These are the activations of a small neural network, seen along a few directions. Each row is one input.
In each table, some parts of the input vary, and every possible input appears once, in random order.
Descriptions start from the smaller parts, as in this example, which fits no table here: ring(8) and (point or line(9) or (values(2) and line(6))).
Shared parts are said once, and a part with two or three values counts as separate values.

Other details of the inputs shift rows strongly along three fixed directions, in all tables alike. That doesn't count.

Rows:
x1: [121,-63,96,-54,-157,10,119,41,-124,228,109,112]
x2: [250,186,175,83,-33,-155,16,138,-197,279,33,40]
x3: [128,472,144,-119,73,27,113,-570,84,347,259,370]
x4: [-63,-68,77,132,176,-369,-250,185,35,-230,-264,-184]
x5: [69,-221,-41,117,-277,-29,69,355,-286,-30,-93,56]
x6: [238,202,75,186,-24,-105,86,70,-313,143,11,305]
x7: [41,217,190,267,285,-494,-165,76,20,91,-218,-105]
x8: [-242,-366,-143,75,-210,255,48,172,-50,-123,-43,-243]
x9: [-49,-325,-178,-111,-44,256,63,-192,124,-29,93,-110]
x10: [222,-51,74,-133,-185,136,120,33,-118,4,131,115]
x11: [-79,36,37,207,-164,-1,115,313,-294,222,-79,66]
x12: [-39,-5,-6,170,-253,138,123,325,-367,66,-53,177]
x13: [177,-175,-8,-236,-102,299,141,-442,104,-188,253,75]
x14: [214,291,152,-140,-79,160,133,-416,-27,274,300,215]
x15: [30,-222,-18,-53,-181,279,183,-443,101,13,254,116]
x16: [-3,-273,-346,-84,-431,727,194,296,-143,-172,65,-124]
x17: [-95,-43,16,68,-134,101,69,-55,-25,-48,58,-95]
x18: [-143,9,-75,-151,138,263,19,-375,294,-336,108,-88]
x19: [123,171,104,319,-53,-176,19,461,-422,142,-169,164]
x20: [-34,-129,-35,264,70,-339,-81,330,-93,93,-278,-117]
x21: [-44,115,17,-67,-31,-99,-81,159,43,-91,7,20]
x22: [-138,138,30,36,120,-395,-203,255,62,34,-164,-212]
x23: [49,168,23,-196,308,-36,-145,-387,273,-53,27,103]
x24: [-84,374,118,94,211,-265,31,-22,1,218,-97,66]
x25: [-133,49,20,-17,121,-371,-224,244,66,123,-173,-128]
x26: [-83,114,-114,63,92,-79,-110,358,19,-71,-225,-100]
x27: [-247,-24,-87,-205,245,218,-37,-546,399,-237,154,93]
x28: [-206,-41,-101,-5,-124,247,165,42,-68,90,79,-9]
x29: [-81,-34,114,-141,221,-8,-90,-712,334,-204,154,178]
x30: [-74,-303,-145,-140,-91,187,-93,80,121,-137,-15,-399]
x31: [35,212,112,91,61,-384,-72,318,-180,388,-147,123]
x32: [-125,128,-67,36,-44,-75,18,239,-103,227,-43,21]
x33: [-15,-368,-86,-72,13,26,-135,167,124,-162,-101,-438]
x34: [113,53,38,-44,88,-212,-29,83,-74,99,-82,204]
x35: [61,152,39,96,-189,345,248,-78,-277,46,150,303]
x36: [-166,-177,-177,-120,307,-28,-258,-209,374,-179,-150,-410]
x37: [41,193,180,-30,-80,68,113,-384,-26,-38,241,309]
x38: [-192,110,-40,-87,306,61,-66,-288,308,-238,-18,-19]
x39: [82,-171,-111,154,-314,356,164,271,-285,-164,7,-76]
x40: [105,362,177,260,-145,-25,234,130,-382,378,24,273]
x41: [24,427,241,-27,-30,-79,166,-371,-52,281,296,343]
x42: [-29,-33,143,145,-66,-117,38,-29,-60,137,11,91]
x43: [240,153,53,-12,-48,42,91,30,-229,163,71,284]
x44: [-28,236,150,117,154,-189,-3,-159,37,54,-50,-22]
x45: [89,-373,-99,-9,-273,290,134,144,-56,-80,83,-248]
x46: [-164,-237,-246,-56,14,73,-166,401,109,-210,-237,-242]
x47: [203,430,193,-63,57,-143,-26,-25,-51,159,51,276]
x48: [-146,-312,-29,-177,480,-280,-265,-468,601,-249,-95,-320]
x49: [95,237,126,-3,-109,232,190,-374,-79,-37,247,312]
x50: [-59,-214,-275,-84,-339,589,148,266,-43,-273,51,-212]
x51: [-59,185,107,-35,16,-99,8,-12,-1,-63,101,137]
x52: [-182,56,-45,107,103,-162,-28,242,42,-71,-204,-335]
x53: [13,-301,-199,98,-201,175,104,200,-202,-124,-99,8]
x54: [164,281,183,127,227,-445,-88,115,-117,338,-96,117]
x55: [66,-141,7,-59,-61,36,4,-218,67,-207,69,7]
x56: [-44,-31,-63,-154,212,-119,-168,-59,206,-57,-98,27]
x57: [53,257,192,331,197,-446,-78,213,-154,258,-219,50]
x58: [-138,-468,-246,-150,-254,385,42,173,34,-106,28,-331]
x59: [191,176,161,248,45,-329,-28,129,-156,188,-77,30]
x60: [-79,-149,-156,-74,-450,438,187,318,-180,-32,185,103]
x61: [198,-133,-47,76,-67,27,-9,313,-213,-103,-82,-123]
x62: [121,168,96,-229,172,46,-95,-331,205,-90,95,69]
x63: [106,-66,82,122,-115,-100,36,41,-68,68,3,-47]
x64: [27,-326,-84,-150,-64,130,54,-89,80,-200,10,-27]
x65: [-29,162,-59,-138,-161,336,174,-201,32,80,250,369]
x66: [-66,227,-5,70,106,-265,-105,221,29,69,-169,-205]
x67: [57,-191,-84,-33,190,-162,-247,304,65,-248,-248,-346]
x68: [-20,-259,-33,-108,114,-240,-175,226,102,-176,-236,-192]
x69: [-148,-35,74,69,99,-232,-156,86,-4,-147,-141,-8]
x70: [53,-185,-20,162,-454,346,263,178,-270,43,143,-44]
x71: [-177,32,-58,25,233,-364,-261,271,125,80,-283,-210]
x72: [76,-244,-207,103,-3,58,-28,370,-164,-159,-173,-178]
x73: [-56,311,-10,-85,100,83,94,-343,148,152,99,107]
x74: [-26,68,120,-261,324,-258,-222,-338,381,-73,-14,107]
x75: [-146,154,102,-43,-7,-49,71,-144,-10,179,163,159]
x76: [14,-104,-96,-82,372,-25,-103,-565,397,-118,83,-137]
x77: [-28,-82,21,-148,230,-260,-316,176,219,-221,-225,-268]
x78: [6,-83,-53,229,205,-210,-124,50,65,-15,-196,-198]
x79: [253,21,7,48,-299,331,270,-119,-292,-2,244,249]
x80: [-234,-188,-61,-74,441,-92,-247,-509,440,-365,-100,-100]
x81: [-117,-83,-36,-120,125,-192,-250,202,173,-131,-160,-109]
x82: [138,294,92,66,-174,-49,63,227,-232,289,12,29]
x83: [37,-80,11,-10,118,-55,52,-259,116,117,83,90]
x84: [-51,204,65,-9,-184,-65,94,110,-155,296,161,199]
x85: [7,-79,-65,-151,-151,187,-24,88,68,-160,41,-57]
x86: [-111,160,103,-97,38,5,19,-240,70,-15,193,282]
x87: [-32,70,27,-20,-1,-188,-122,192,-1,79,-84,-165]
x88: [49,158,150,29,-35,192,256,-582,12,259,319,427]
x89: [-64,-642,-428,-174,-201,671,167,-166,122,-394,122,-197]
x90: [181,-125,-26,145,-120,28,46,291,-189,66,-32,-198]
Each input here is: values(2) and ring(5) and ring(9).
The inputs of x79 and x59 match in every part but the values(2) part. If x29 is changed in the same way as x79 into x59, which row does it become?
Answer: x42
The inputs of x78 and x6 match in every part but the values(2) part. If x45 is changed in the same way as x78 into x6, which row does it become?
Answer: x13
Start at x45 and move only the ring(9) part, one step at a time. The first step leads to x33. Which rows follow, in order?
Answer: x30, x87, x22, x41, x17, x70, x63
Which other rows does x18 become when the ring(5) part takes its other values? List them by row number.
Answer: x27, x38, x51, x86
Which other rows does x74 become when the values(2) part takes its other values? List them by row number.
Answer: x58
Which other rows does x39 become when the ring(5) part takes its other values? List them by row number.
Answer: x4, x19, x29, x80
Which other rows does x15 become when the values(2) part takes its other values? List them by row number.
Answer: x5

Rows:
x91: [278,-180,72,274,133,-512,-200,620,-243,-139,-413,-243]
x92: [9,202,257,-64,399,-486,-205,-478,352,214,27,59]
x93: [-40,-291,-123,-392,44,354,11,-635,437,-91,244,-141]
x94: [-89,-328,-83,62,-23,18,14,67,25,-103,-65,-162]
x95: [-218,-165,-210,-73,-34,581,80,-336,189,-417,81,-94]
x96: [232,-429,-168,285,-146,47,-8,419,-250,-289,-246,-292]
x97: [-272,111,-19,77,422,-222,-235,-170,303,-223,-230,-257]
x98: [-81,37,49,131,215,-351,-124,143,77,107,-178,-262]
x99: [-127,-5,-21,-219,467,-372,-347,-277,507,-19,-167,-351]
x100: [-128,167,2,215,96,-332,-172,654,-189,-84,-378,-105]
x101: [85,147,174,-106,-58,-28,110,-330,-12,124,248,434]
x102: [168,251,86,-142,-271,185,163,106,-235,161,233,478]
x103: [-175,-236,-243,85,-179,290,82,330,-64,-87,-84,-411]
x104: [-129,-473,-158,-36,-105,105,-65,198,73,-159,-100,-316]
x105: [578,274,356,-257,85,-140,39,-588,-11,134,332,483]
x106: [-41,-81,-204,64,-543,631,360,384,-371,6,135,-16]
x107: [-155,-439,-260,-477,44,525,-39,-659,503,-457,272,-95]
x108: [253,731,282,-57,-122,-160,106,275,-373,471,159,683]
x109: [-171,-347,-144,224,115,-48,-109,131,84,-133,-220,-418]
x110: [50,229,131,12,66,210,219,-750,110,242,379,243]
x111: [-102,-87,25,191,170,-473,-185,471,-94,-103,-354,-105]
x112: [-55,-142,-128,185,-377,413,234,358,-388,-115,-37,90]
x113: [178,162,183,314,-267,-98,265,199,-515,408,81,411]
x114: [76,411,239,-6,99,-181,84,-340,-57,105,138,549]
x115: [-71,157,-67,-59,71,-217,-178,548,-18,42,-237,-170]
x116: [-38,-38,-148,114,-439,639,363,-31,-269,113,261,20]
x117: [-104,-11,-21,97,12,-269,-179,530,-103,-118,-271,-62]
x118: [310,-42,195,72,273,-582,-303,183,16,-89,-266,-134]
x119: [4,73,161,-167,411,-559,-313,-211,312,55,-110,20]
x120: [-33,-120,-217,-106,-551,807,331,121,-204,-116,276,104]
x121: [-324,-305,-334,-320,79,554,-73,-520,568,-475,150,-395]
x122: [111,290,65,4,-361,212,275,63,-270,404,258,245]
x123: [46,176,132,184,-29,-104,123,-140,-220,124,48,388]
x124: [-35,139,197,-50,509,-401,-152,-701,430,77,38,35]
x125: [119,473,142,-112,-6,-177,37,-4,-76,414,111,245]
x126: [-108,-313,-200,57,-202,139,-9,371,-24,13,-114,-459]
What is each input in this table made of?
Answer: line(4) and (point or ring(8))
List by row number the other rows that have the line(4) part in common with x95.
Answer: x96, x97, x109, x110, x112, x113, x116, x123
Start at x104 and move only the ring(8) part, one step at a time. The first step leads to x92. Which rows follow, in order?
Answer: x126, x122, x121, x120, x117, x101
Start at x115 and move only the ring(8) part, one step at a time. The first step leads to x108. Which rows follow, in order?
Answer: x102, x107, x119, x93, x99, x125
